Each row below holds a small network's activations on one record, seen along a few directions.
Each row is followed by the record's values for the fields F, H, C, Y, D, T, K.
Other fields move the rows too, some of them a lot.
Random noise pushes rows far along 10 fixed directions. That doesn't count. These rows show it; they differ only by the noise:
[ 123 -304   98  -75   68   11  -60  514 -129   17  419 -571  -37   -2
  283  145   93 -497 -336  122 -206  136  394  -54  -71  195  -23  -38
  109]
[-316  168   33  463  122  198  -55 -263 -233  -55 -279  -75  250   24
  204  231 -157   73 -402  -57  -21  250 -103   38 -272  -69   98  117
  106]
[ 217   38 -192  228  351  -53  110   60  -71  -28  275  135 -451  209
 -153  141 -349 -135  169  -99 -175    0   33 -355  112  408   88   92
  308]
[ 108   20  124 -278   24 -210  218  411   28  224    1 -254   91   50
  128  106  421 -106  253  139   50  365  454  215   28    5   23  109
 -164]
[ -79  145  161   18    6  -67  -55  293  141  333  298 -156  188 -516
   21 -297  -35   23  -31   84  290  206   99   69  532  226 -689 -344
 -276]
[ -95  438  193  153  -62 -211  118 -347   89  303  195  312   20   15
   11   72    7 -217   51   84   21  278  542  327 -209 -177 -510 -276
  -79]
[ 108 -278 -127 -336   24  -41 -126  289  -48  118  400 -127 -217  -76
    1 -594 -237 -142 -146 -120  212 -142 -110  -45  622  190 -139 -165
  -13]
[  82   78  136  142  175 -370 -263  -26 -420  205   45 -124  173  228
  -51 -189  -26  128  669   25 -381  -35  170 -164  273   99   33  118
  109]
[-282  258  123  -80 -111 -142   26   -6  230  383  -18  131  -12  427
 -260  153  509  -46   38  -52  303   96   38   82 -117  -22 -152   84
  -70]
[ 644 -221  -83 -180 -125 -493  420  226 -179   -9  133  -30   34   48
  287 -516 -146  -18  443  112 -244  145  702  213  190 -291  455 -133
  122]
[-154  -33 -210  510  233  179  -72   45  150  -21  381   59 -469  539
 -390  252 -154  -82 -198 -256   16 -272 -439 -596 -140  458  159  133
  522]
[ -12   94  206   11  103 -199 -171  163 -272  213  -69 -231  119  219
   51  368  248 -287  -36  108 -239  169  284 -157  -34  208  -69  174
    1]

[ 119  108  -26 -213   73   66  338  167  155  -14 -136   43 -136 -294
  145  401   75 -237 -255   89  145  312  252  107 -124  104 -133   24
 -219] | <F:f2 H:h2 C:c1 Y:y2 D:d2 T:t3 K:k1>
[-111  309   80  201 -249  -32  342 -131  493  193  155  297  -37 -154
  -53  278  163 -169 -344   46  269  138  306  134 -420 -109 -429 -358
  -80] | <F:f2 H:h1 C:c1 Y:y2 D:d2 T:t3 K:k1>
[ -39 -246  113  104 -331  -79 -218  -61  -63   -2  -84  -14  264  126
  -18 -338   63  185  -64  -19  -73 -466 -221  -76   62 -188  184 -169
   72] | <F:f1 H:h2 C:c2 Y:y2 D:d2 T:t2 K:k1>
[  68  -29  165   25 -172 -102  131  387  288  215  197 -125  222 -473
   78 -160   81   52 -132  120  207   45  155   36  256  135 -414 -366
 -218] | <F:f1 H:h1 C:c2 Y:y2 D:d2 T:t3 K:k1>
[ 154 -104   33  -36 -354  -26  202  567  571   20  380 -221  -65  108
 -289  173  519 -248 -360  151  244   19   86 -221  -67   55  -55 -156
   54] | <F:f2 H:h2 C:c1 Y:y1 D:d2 T:t3 K:k2>
[  24  -62 -149   -1 -298  -51  157  342  260   63 -415  -61  306 -134
 -222 -427  160  535 -215 -157  572 -101 -561 -282  545   -3  246   19
 -118] | <F:f2 H:h2 C:c2 Y:y1 D:d1 T:t2 K:k1>
[-144   76   44  130 -261  -54  172  -52  586  271  488  354 -195  209
 -353 -280  189  124  230  -67  341 -317  -43  107  -74  -45 -287 -386
   56] | <F:f1 H:h1 C:c1 Y:y2 D:d2 T:t4 K:k1>
[   3  -50 -241   13 -107  297  185  -58  109 -360 -184  -13   73 -389
  151  -68 -182   92 -418  -12  226  199 -148  138  -62 -260  127  -80
  -61] | <F:f2 H:h1 C:c1 Y:y1 D:d2 T:t2 K:k2>
[  89  -27  -15 -298   57   46  298  280  322  132   40  249 -561  498
 -195  617  358 -446 -250    5  155  -32   82 -111 -239  399  118  186
   38] | <F:f1 H:h2 C:c1 Y:y2 D:d2 T:t4 K:k1>
[  34   25  271  233 -446 -504 -283 -198  -25  331  257  159  220  476
 -246 -213  233 -116  144   38 -272 -545  210 -279 -134 -148 -128 -291
  220] | <F:f2 H:h1 C:c1 Y:y2 D:d2 T:t3 K:k1>
[  83 -261 -230 -103  -42  142  112 -253 -157 -240  -34  126 -212   94
  297 -122 -373 -185 -421 -133  -78  -91   51  177 -295 -228  373  -28
  181] | <F:f2 H:h1 C:c2 Y:y2 D:d1 T:t1 K:k2>
[-140  -84    1  -14 -163    9 -265 -386 -265 -165 -138   30  213  211
   60 -392  -61  183   78  -33  -95  -95 -143  272  -34 -485  259   38
   81] | <F:f1 H:h2 C:c1 Y:y1 D:d2 T:t1 K:k2>
[  40 -411   -6 -565 -231  -28 -170  517    5  130  117 -360 -166  478
  -49  -33  373 -547 -779  -83  228 -212  -98 -210  173  157  197  165
   23] | <F:f2 H:h2 C:c2 Y:y1 D:d1 T:t5 K:k1>
[ -30   16  -99  288  182  244 -145  191   16 -218  -68 -147  -10 -223
 -160  259 -137  112 -220   20   11   49 -451 -429  209  369  -26  129
   73] | <F:f2 H:h2 C:c1 Y:y1 D:d2 T:t1 K:k2>
[  21  171   81 -632  148  -72  -17   57   53  250  -82  202 -247 -123
  -69  208  225 -217  313   91  136   82  149  166  212  223 -437   62
 -409] | <F:f2 H:h2 C:c1 Y:y2 D:d2 T:t4 K:k1>
[ -74  109 -204  135  -34   59  469 -148  411   50 -136  504 -335  314
 -165  208   69  168   -3 -175  327  -42 -141   43 -382  -23  269   37
  139] | <F:f1 H:h1 C:c1 Y:y2 D:d2 T:t1 K:k1>
[ 178  -45 -196  -23  220   77  173  -18  -49 -183  -16   34 -248 -135
  115  227 -208  -53  162  -12 -179   73  129  -31 -188   80  146   90
   51] | <F:f2 H:h1 C:c2 Y:y2 D:d1 T:t2 K:k2>
[  27  257  220  190  -37  -53  388   96  110   66 -454  -35  486 -435
  251  293  257  290  223  238   31  426  327  282 -198 -154  -58  -36
 -311] | <F:f1 H:h2 C:c1 Y:y2 D:d2 T:t3 K:k1>
[ -68  -27  -66 -369  -91   45  -70  107  103   84 -365   92  -65  -30
 -125  251  287  -73 -217  -46  237 -163 -279 -213   49  131  -48  115
 -215] | <F:f2 H:h2 C:c1 Y:y2 D:d2 T:t2 K:k1>
[  13 -108   75   38  494   79 -226  229 -517  -51 -398 -296  108 -160
  213  303 -161  138  203   58 -319   92 -219 -238  311  485  190  387
  -91] | <F:f1 H:h2 C:c2 Y:y2 D:d2 T:t5 K:k1>
[ 312 -462 -182  -18 -161  -72  162   39 -166 -268   90 -147   59  -55
  334 -568 -354   90  -71  -76 -150 -200  101  110   16 -345  543 -128
  211] | <F:f2 H:h2 C:c2 Y:y2 D:d2 T:t5 K:k1>
[-210 -415  -65 -461  -96   98 -406   21 -393 -107 -223 -295  169  407
   82 -686   55  178 -233 -179  174 -151 -547  191  476 -241  580  340
   15] | <F:f2 H:h2 C:c1 Y:y1 D:d2 T:t5 K:k2>
[ 239  245  111 -237   68 -457 -302   71 -197  342  186   82 -245  282
 -364  260  130 -544   86   51 -256  -91  301 -525  340  422 -443   39
  -21] | <F:f2 H:h1 C:c1 Y:y1 D:d1 T:t3 K:k1>
[ 235 -231 -233   57   52  251  205  -12  -49 -302   55  106 -258 -200
  250  -54 -525 -160 -496  -35  -20   16  -29   15    9   82  220 -129
  154] | <F:f1 H:h2 C:c1 Y:y2 D:d1 T:t4 K:k2>
[  31   -8   19 -234  -65 -202  126 -147 -128   94 -298  152   71  142
  167   47  155  -19  177   -3  -76  -10  266  210 -266 -265  207   84
  -86] | <F:f2 H:h1 C:c2 Y:y2 D:d2 T:t5 K:k1>
[ -10 -165  -40 -328    8  135   63 -112 -197 -180 -214  -54  -32   78
  285   98   46 -153 -105    0  -92   63  126  317 -293 -257  300  167
  -54] | <F:f2 H:h2 C:c1 Y:y2 D:d2 T:t2 K:k1>
[ 216 -380 -251  257  162  208  360  808  424 -209  680 -598 -425  268
 -128  244  178 -186  -84  -90   23   21   23 -434 -278  351  429  150
  492] | <F:f2 H:h2 C:c1 Y:y1 D:d1 T:t3 K:k1>
[-327   50  -61 -258  -83   74 -343 -307   66   57  250  111  -48  177
 -324 -623   43  225  307 -151  271 -174 -400  229  325 -273 -204  -49
  -84] | <F:f2 H:h1 C:c1 Y:y1 D:d2 T:t3 K:k2>
[-122 -581 -136  170    1  364  112  726  484 -128  564 -561 -192  108
  -55  -25  266   65 -177 -121  220 -314 -396 -260 -227  238  308   -7
  301] | <F:f1 H:h2 C:c1 Y:y2 D:d2 T:t5 K:k1>
[-167  123  -23 -243    9   53 -417 -368 -175  -67  -36  146 -162  238
 -217  246   86 -320 -119   11 -154 -105 -103  -74 -113  -79 -200  121
  -42] | <F:f2 H:h1 C:c1 Y:y1 D:d2 T:t2 K:k2>
[ -86  211   11  253 -115 -180 -310 -410 -338   78 -264  144  251  178
 -146 -262 -243  101 -251 -134  -27 -136 -244 -269  271  -93    6   33
   96] | <F:f2 H:h2 C:c1 Y:y1 D:d1 T:t3 K:k1>
[ 156   99   75  636 -605 -367  334 -100  318  112 -301  318  446  173
 -118  -56  187  356 -151   41   62 -263   48 -284 -325 -289  318 -285
  246] | <F:f2 H:h2 C:c1 Y:y2 D:d2 T:t1 K:k1>

Which values does each new row have?
[ -91   99 -103  233 -116  -18  -23 -452  175   19  302  428 -265  281
 -295 -246 -220   29   34 -188   54 -367 -176  -97 -123 -135  -64 -217
  251] | <F:f2 H:h2 C:c1 Y:y2 D:d2 T:t3 K:k1>
[-306   36   96  214  136   51 -183  -99  -94   63  -35 -274  315 -126
   72 -115  132  411  600  -31  -97  -10 -126   96 -139 -160  -35   67
  -39] | <F:f2 H:h2 C:c1 Y:y2 D:d2 T:t5 K:k1>
[ -95   83  136  -65   85  -59  -73 -223 -116   32   88  -39  -50  150
  112  248  152 -159  321   63 -278   65  328  241 -427 -151  -62   78
    3] | <F:f2 H:h2 C:c1 Y:y2 D:d2 T:t1 K:k1>
[-259 -257 -157  -41 -126  379  128  163  362 -249  299 -274 -154  303
  -52  -27  278  -19 -352  -96  294   39 -226  230 -415 -292  336   93
  176] | <F:f2 H:h1 C:c2 Y:y1 D:d2 T:t3 K:k2>
[ -24  103  -15  -29  -83  163  225   31  358 -117  330   12 -133 -101
  -49   60  111 -152 -139   97  192  273  193  308 -209 -201 -174 -140
  -37] | <F:f2 H:h2 C:c1 Y:y1 D:d2 T:t3 K:k2>
[-179  284  -76  363 -128   90 -184 -539  -23 -118 -219  451  148  -95
 -286 -355 -423  340 -318 -113  222 -109 -556 -102  375 -146 -127 -141
   14] | <F:f2 H:h2 C:c2 Y:y1 D:d2 T:t3 K:k2>
[ -52   82 -252  139  -58  228  460 -111  579  -67  275  333 -352 -218
  -65   30 -159   37 -151 -129  384    2  -26  135 -341  -89 -185 -290
   36] | <F:f2 H:h1 C:c1 Y:y2 D:d2 T:t2 K:k1>
[-406  170  411  -55   45   55 -402 -120 -379  199 -337 -372  607 -455
  384  175  158  -22 -164  163 -102  264  134  315  -30  -81 -491   -2
 -433] | <F:f2 H:h2 C:c2 Y:y2 D:d2 T:t1 K:k1>
[  11 -155  123 -487 -125 -267 -119  160  -92  263  -64  -21  -61  375
  -16  147  440 -332   17   12  -72 -226  205  -40 -118   21   53  115
  -84] | <F:f2 H:h1 C:c2 Y:y2 D:d2 T:t5 K:k1>
[ 213   86   69  -14 -628 -404  117  -79  279  289  -35  420  153  111
 -215 -414  100  -56 -419  -11  287 -256   80 -135  251 -182 -114 -395
   -7] | <F:f2 H:h2 C:c1 Y:y2 D:d1 T:t3 K:k2>
[ 132 -324   69  112  -88   28  -72  198 -151 -198  133 -291  157  146
  159  -84   31  -82  -42  134 -279 -106   96  -14 -121 -106  334  -14
  199] | <F:f1 H:h2 C:c1 Y:y1 D:d2 T:t5 K:k2>
[-354   60  118   35   49  350 -354 -319 -163 -155  208 -115  -53   81
   79  203 -125 -460 -698   18  -72  102  -30  197 -264 -115 -286  -17
   28] | <F:f2 H:h2 C:c2 Y:y1 D:d2 T:t3 K:k2>
[-575  178  143   59   60  234  -61  363  358  347 -306 -166  291 -132
 -271  130  504  497  -52 -106  657   58 -692 -106  268  349 -256  201
 -320] | <F:f2 H:h2 C:c2 Y:y2 D:d2 T:t3 K:k1>
[   6 -203  111  194  266   97    8   34  -62 -169  627 -321 -234  359
  122  281   97 -212  661   74 -595  -89  462  188 -726  -76  185   91
  362] | <F:f2 H:h2 C:c2 Y:y2 D:d2 T:t2 K:k1>
[ -64   18  -93  185  238  171  108    2  136 -172  201  -35  -63  -52
  -70 -140  -39  432  773   38  -32  142 -109  231    2  -71  100   62
   62] | <F:f1 H:h1 C:c1 Y:y1 D:d2 T:t5 K:k2>
[ 449   79  -27   32 -374 -371  273   86   77   69   -4  152   43   -2
  -11  -57  -67 -347 -554   73   35   62  425 -220   99  -95    4 -247
   69] | <F:f2 H:h2 C:c1 Y:y1 D:d1 T:t3 K:k1>
